Look-ups in named tables: a row name and a column name give one cell, copied from the table.

Kivabuz =
	Sapule	Nulise	Kuzi	Lak	Zalagol
Nuf	62	130	190	161	137
Sef	208	117	36	74	107
Sete	187	119	58	87	112
Lota	194	118	50	83	110
Tumun	208	117	35	74	107
Lemi	193	118	51	83	110
Gub	207	117	37	75	108

What is the Kuzi of Sete in Kivabuz? 58
What is the Nulise of Tumun in Kivabuz? 117
What is the Zalagol of Tumun in Kivabuz? 107
What is the Sapule of Nuf in Kivabuz? 62
What is the Lak of Sef in Kivabuz? 74
What is the Zalagol of Lemi in Kivabuz? 110
What is the Nulise of Lemi in Kivabuz? 118

Table Lop
fields: Lin, Dat, Pivora, Pive, Feko, Mas, Sir, Pofuzub, Voramed
Zeg: [155, 50, 62, 118, 92, 69, 52, 195, 143]
Ton: [151, 54, 68, 117, 95, 72, 57, 192, 142]
Gim: [151, 53, 67, 116, 94, 71, 55, 192, 143]

Sir of Zeg = 52
Voramed of Gim = 143
Pive of Ton = 117
Voramed of Zeg = 143
Sir of Ton = 57
Pivora of Gim = 67
Mas of Zeg = 69
Pofuzub of Ton = 192
Lin of Zeg = 155
Pive of Zeg = 118
Dat of Ton = 54
Dat of Zeg = 50
Voramed of Ton = 142
Pivora of Zeg = 62
Pivora of Ton = 68
Pofuzub of Gim = 192
Mas of Gim = 71
Pive of Gim = 116
Mas of Ton = 72
Lin of Ton = 151
Row with the largest Pivora: Ton

Table Kufaze
         Memogeb   Biki  Difidi
Tig         0.09  -0.55    0.38
Kis        -0.33   0.68   -0.52
Viru       -0.14  -0.35   -0.28
Kog        -0.43  -0.25   -0.42
Tob        -0.28   0.12   -0.64
Monot       0.31  -0.35    0.38
Mirilag    -0.08   0.46   -0.58
Mag         0.13  -0.63    0.25
Pogon      -0.32   0.08   -0.66
Nazom       0.36   0.33   -0.38
Kitas       0.02  -0.40    0.07
Burif      -0.41   0.48   -0.49
Bunimas    -0.28   0.26   -0.61

Biki of Mag: -0.63
Memogeb of Burif: -0.41
Memogeb of Nazom: 0.36
Difidi of Monot: 0.38
Memogeb of Mirilag: -0.08
Difidi of Kitas: 0.07
Memogeb of Mag: 0.13
Row with the largest Memogeb: Nazom

Botisol.csv
,Bisedem,Pidipi,Kolima,Tiz,Bem,Mef,Sudo,Lok
Lir,-21,-26,4,61,47,-19,-12,-33
Suko,-16,-24,-7,61,50,16,-30,-22
Mikeku,-9,-19,-15,47,28,38,-64,-6
Zotuvok,-22,-23,28,69,14,-25,-13,-44
Lozofas,24,18,-23,-82,-28,33,-8,28
Koperi,-18,-1,36,57,-25,-17,-22,-48
Fonitos,-10,14,30,-14,-50,-50,44,-15
Somifar,-16,4,37,24,-32,-57,26,-39
Zoti,3,22,21,-29,-96,-12,-1,-2

Tiz of Suko = 61
Bisedem of Zoti = 3
Mef of Zotuvok = -25
Tiz of Fonitos = -14
Kolima of Fonitos = 30
Lok of Fonitos = -15
Bisedem of Koperi = -18
Kolima of Mikeku = -15
Pidipi of Zotuvok = -23
Bisedem of Mikeku = -9
Sudo of Lir = -12
Sudo of Fonitos = 44
Tiz of Mikeku = 47
Bisedem of Lir = -21
Mef of Zoti = -12

Table Dib
            Ses  Getoto   Pefeg     Dat  Befuson   Zoses     Nem     Dor  Nafamos   Gisan
Laru      17702   -3224   74916  -30418    -8134  -18244   -9267  -85675    -9876  -12054
Guk        -322   -4054   46841  -21764    -7977  -11824  -11929  -78879   -10125    3939
Tufose    -4429   -3170   46589  -23402    -7071  -12095  -10631  -72270   -15422    2465
Levunev  -12656   -6743   -5570   -8916    -7095   -7110   -7986  -12477   -11237   -3673
Gom        4091   -5869   21602  -17299    -7216  -13170   -5554  -19993   -11244  -18351
Lonile   -73881    7388   38050  -36143     2226   -6522   -5896  -52177   -72403   26804
Sir       36144   -8548   30474  -18884    -8818  -20422    -379    7163      222  -50484
Por      -28211   -8539  -39811    2148    -7383    -388  -10469    1331    -8230   10074
Det       -1579   -7788    -843   -9040    -8023   -9078   -7470  -11641    -5436  -11017
Bot      -21849    5796   84981  -47822     -124  -20277    -183  -52162   -58263  -15704
Pel       25824  -15388   -5168    7671   -15902   -3949  -20868  -76664    40272   12123

What is the Zoses of Laru in Dib? -18244
What is the Nem of Guk in Dib? -11929
What is the Dat of Tufose in Dib? -23402
What is the Getoto of Gom in Dib? -5869
What is the Dor of Levunev in Dib? -12477
What is the Pefeg of Det in Dib? -843
What is the Nem of Bot in Dib? -183
What is the Pefeg of Guk in Dib? 46841
What is the Dor of Gom in Dib? -19993
What is the Getoto of Tufose in Dib? -3170
What is the Nafamos of Por in Dib? -8230

